Each row below holds a small network's activations on one input, seen along a few directions.
Each table varies a few parts of the input and shows all the possible inputs, shuffled.
Descriptions start from the smaller parts, as in this example, which fits no table here: one of 3 separate values, together with either a single point or one of 9 places around a ring or (one of 5 places around a ring, together with one of 6 places along a line).
Shared parts are said once, and a part with two or three values counts as separate values.

Other details of the inputs shift rows strongly along two fixed directions, in all tables alike. That doesn't count.

Table:
r1: [  4 -24 -30  21  -3  16 -12 -23   9 -17 -30  -9 -37]
r2: [ 10 -14  14 -22  27 -27   8  17   5   9   8   3  -8]
r3: [-17  -7  40 -34 -45 -42  10 -31  13   0  52  -7  29]
r4: [ -9  15  40   9 -11 -33   7 -12 -30  31  17  12  46]
r5: [  2 -36 -47  -1  38   3  10  50  32 -37 -31 -47 -88]
r6: [ -4  11 -28  15  56  68  19  15  18  15 -43 -12 -29]
r7: [-37  54 -24  39  14  34  34  39  -5  40 -32  -3  25]
r8: [ -3  12   0  18  -5  38  -9 -20   9  17  15  16  29]
r9: [ -7  23  34 -20 -35 -33  16 -16 -14  38  14  39  58]
r10: [  7   7  34  -3 -60 -28  -4 -38  15   3  17  18  42]
r11: [ 11 -24  32   4 -19 -22 -23 -54 -14   3  18  34  12]
r12: [-29 -29 -38  13  18  -3   2  42   0 -49 -26 -65 -70]
r13: [-13  39 -43  59   0  49  16  47  -3   3 -53  -9  -5]
r14: [  8  49 -18  29  16  41  25  44   9  47 -39  51  21]
r15: [ -6  52 -23 -11 -10  39  33  20  -5  19  15   8  40]
r16: [-17  16  -6   0  31  44   0  17  -7  23   4  32  46]
r17: [ -3 -17 -18  -6  52  40  -2   2   1 -21 -39  -3 -63]
r18: [-16 -30 -42   1  34  11  -1   6 -11  -7 -46  -3 -39]
r19: [ 32 -14  49 -22 -21 -31 -14 -35  17   5  72 -13   1]
r20: [ 23   2 -29  16  16  33  -8  28  25 -10 -32 -19 -37]
r21: [ 19  -6  53  -3 -32 -43 -32 -33 -26 -14  42  -2  20]
r22: [-22 -27   7 -17  23 -12  -1 -16 -11   6  13   9  13]
r23: [-12  44 -22  22  30  41  43  48  37  66 -47  16  34]
r24: [-11  -8  -8   3   5  -5   9 -40  -4  18   3   0   0]
r25: [  2 -40  -9  -9   7 -24 -29  15 -22 -64   6 -41 -54]
r26: [-27  19 -11 -23   7   5  20  34  -1  16 -14  18  36]
r27: [25 30 33  3 -5 18 -5  9  3 42 16 44 46]
r28: [-26  54  -2  22  16  38  10  32   3  28   4  -5  59]
r29: [ 25 -17  39 -20  -4 -51   0 -24  -1  22  18  15  -1]
r30: [ 21 -38   2 -16 -50 -46 -12 -24 -12 -50   1   0 -42]
r31: [  7 -52 -48   3  16  26 -25  15  -9 -52 -37 -12 -68]
r32: [-11   2  16  -9   8  -9  12 -42  -4  37  47   9  49]
r33: [ 24 -35 -17 -21  21 -10 -18  21   3 -43   4 -27 -76]
r34: [ 16 -24  21   8 -30 -41 -37 -28   0 -48  25 -38 -27]
r35: [-18  37 -12  -7 -13   5  33   9   7  28 -24   9  30]
r36: [ 18 -10 -10 -20 -23 -11 -16  -5 -12 -43  -6  -3 -24]
r37: [ 35   0  31  10 -24 -18  -5 -26  18  22  13  10  10]
r38: [  8   5  39  18 -35 -38 -19 -24 -27  -6  20   9   5]
r39: [  5  17   2 -30  -3   3  -1  10  -7 -12  12  14  30]
r40: [ -1  28 -11  -5 -17  13  -8  -1  19 -16 -11   3  21]
r41: [-11 -11 -18   2  17  34  -9  -9   9  -6  16 -12   3]
r42: [ -2 -52  26 -19 -10 -71 -17 -15 -30 -43  38 -39 -39]
Each input here is: one of 2 separate values, together with either a single point or (one of 4 separate values, together with one of 5 places around a ring).
The inputs of r2 and r5 match in every part but the choice among 2 separate values. If r29 is changed in the same way as r2 into r5, which row does it become?
Answer: r23
The inputs of r28 and r25 match in every part but the choice among 2 separate values. If r13 is changed in the same way as r28 into r25, which row does it become?
Answer: r38
Which other rows does r41 become when the place on the ring of 5 takes its other values? List them by row number.
Answer: r1, r8, r24, r32
Which other rows does r16 become when the choice among 4 separate values takes its other values? List them by row number.
Answer: r25, r33, r39

Table:
r43: [  9 -27 -27  16  41  47  -3 -11   1 -10 -33   4 -29]
r44: [ 19 -45  41 -43 -25 -50 -11 -35  -1 -16  48   4  -5]
r45: [-20 -26   5  -1 -13 -34  -8  -7 -27 -25   8 -27 -10]
r46: [-23  39  17 -17  25  14  36  16  -5  58   3  33  48]
r47: [ 16  32   4 -12  -2   4  11  10  11  25 -16  27  23]
r48: [ 10  48 -32  54  30  76   9  25  11  54 -54  46  40]
r49: [-11  30 -34   1  35  61  15  50  18  22 -10   7  16]
r50: [  5 -62  10 -38 -33 -53 -17 -41 -11 -63  15 -24 -53]
r51: [ 20  18  29  -7 -35 -15 -20 -32  -2 -12  31  -4   9]
r52: [-14  48  32  -3  31  17  25   9   1  63  38  25  67]
r53: [  2   0 -11  37  22  34   2  -8  11  29 -26  14  -9]
r54: [ -8 -14  -7  12 -29 -23  -3  -3 -10 -24  -3 -18 -13]
r55: [  4 -60 -43 -11   1 -12 -37  -2   4 -93   2 -62 -96]
r56: [-12  20  17  -2 -26 -14  18  -8   2  31   1  21  36]
r57: [-15   5 -48  18  12  34  -2  44  14 -33 -36 -44 -57]
r58: [ 15  -2  -8  -3   8   4  -1  13  17  -4   5 -23 -22]
r59: [ -6 -17 -57  14 -13   9 -16  45  -1 -66 -63 -34 -71]
r60: [ -4 -24   2   9  36  13  -3 -23 -16  14  -5   2 -30]
r61: [-17  -7  70 -17 -27 -63   0 -39 -16  30  55  25  56]
r62: [ -6  19  72  -3 -14 -34  -6 -45 -17  36  79   8  77]
r63: [ 51 -14  66 -27 -42 -65 -40 -52   9  -5  75   2  13]
r64: [ 24 -22 -22  -9 -18 -22   0   2  -5 -49 -37 -10 -41]
r65: [ -4  13 -36  10  29  18  33  48  16  10 -52   0  -5]
r66: [-37  49 -38  22   5  53  20  44  -6  27 -24  28  56]
Describe the family of inputs behind these rows.
Answer: one of 4 places along a line, together with either a single point or one of 5 places around a ring
Which other rows does r43 become when the place on the line of 4 takes its other values? List them by row number.
Answer: r48, r53, r60
Which other rows agree with r56 in the place on the line of 4? List them by row number.
Answer: r53, r54, r57, r58, r65
